These are the activations of a small neural network, seen along a few directions. Each row is one input.
In each table, some parts of the input vary, and every possible input appears once, in random order.
Descriptions start from the smaller parts, as in this example, which fits no table here: one of 3 separate values, together with either a single point or one of 11 places around a ring or (one of 4 places along a line, together with one of 5 places around a ring).
Shared parts are said once, and a part with two or three values counts as separate values.

Rows:
R1: [  6 -28  11  -6   0 -12  -3   5 -29   4   8  -5 -16  -2]
R2: [-20  15 -16   2   4   6  10  -8 -11  -6   3  15   4 -20]
R3: [-21  25 -11  -1   6  -2  -6 -22  -6   4 -11   4   8 -14]
R4: [ -8  -9  24   0 -11  -7  -7  -2 -21   0 -17  -6  -1  13]
R5: [ 36  14   5  17  -4   6 -20  15  44  -3 -15  -2  -4  13]
R6: [-13  -5  -2   1  -8   3   9   0 -16  -7   3   9  17   0]
R7: [ -9 -16  21   2 -14  -1   3   9 -24  -6  -7   1  -4   8]
R8: [  7 -22  16  -8   0 -18 -14  -6 -27  10  -1 -12 -14   2]
R9: [ 35   6   0  20  -5  14  -9  26  41 -11  -5   5  -7   8]
R10: [ -9 -12  21   1 -13  -5  -2   2 -22  -4 -11  -4  -4  12]
R11: [-11  11 -24  -9  23   7   3  -5 -14  15  15  -6  -3 -16]
R12: [-13   5   4  -2  -5  -4  -7 -14 -11   4 -11   0  20   5]
R13: [-15  -3   0   1  -7   2   4  -4 -13  -4  -1   6  17   1]
R14: [  7 -24  13  -8  -1 -15  -9  -1 -28   7   4 -10 -15   1]
R15: [13 -5 -3 -2 -4  3 23  8 42 -9 11  4  3  7]
R16: [-12  14 -23 -11  23   4  -3 -12 -12  17  11  -9  -3 -12]
R17: [-12  15 -20 -11  24   1  -7 -17 -10  20   5 -11  -2 -11]
R18: [-10   8 -25  -9  24  10   9  -1 -16  11  19  -1  -4 -16]
R19: [ 37   3   0  19  -6  17  -3  30  39 -14   0  10  -9   7]
R20: [-21  18 -14   2   4   3   4 -12  -9  -2  -1  10   5 -19]
R21: [ -8 -19  19   2 -14   2   9  13 -25 -10  -3   6  -5   8]
R22: [  8 -30  10  -7  -1  -9   2   9 -31   2  13   0 -17  -3]
R23: [11 -2 -2 -2 -3  0 17  4 44 -7  7 -1  4  8]
R24: [-15   1   1  -1  -7  -2  -2 -10 -12  -1  -5   2  18   4]
R25: [11  2 -1 -4 -3 -4 10 -3 45 -3  3 -6  5 11]
R26: [12  4  3 -4 -2 -7  5 -8 47  1 -2 -7  6 13]
R27: [ 35  10   4  18  -4  10 -16  20  43  -8  -8   2  -6  10]
R28: [-22  22 -11   1   6   1  -3 -18  -7   0  -5   8   7 -17]
Changing only one part turns R6 into R13. The same change can be made to R19. Which row results?
Answer: R9
What is each input in this table made of?
Answer: one of 4 places along a line, together with either one of 2 separate values or one of 5 places along a line
Which other rows does R23 become when the choice among 2 separate values takes its other values? List them by row number.
Answer: R9
Which other rows does R19 become when the choice among 2 separate values takes its other values? List them by row number.
Answer: R15
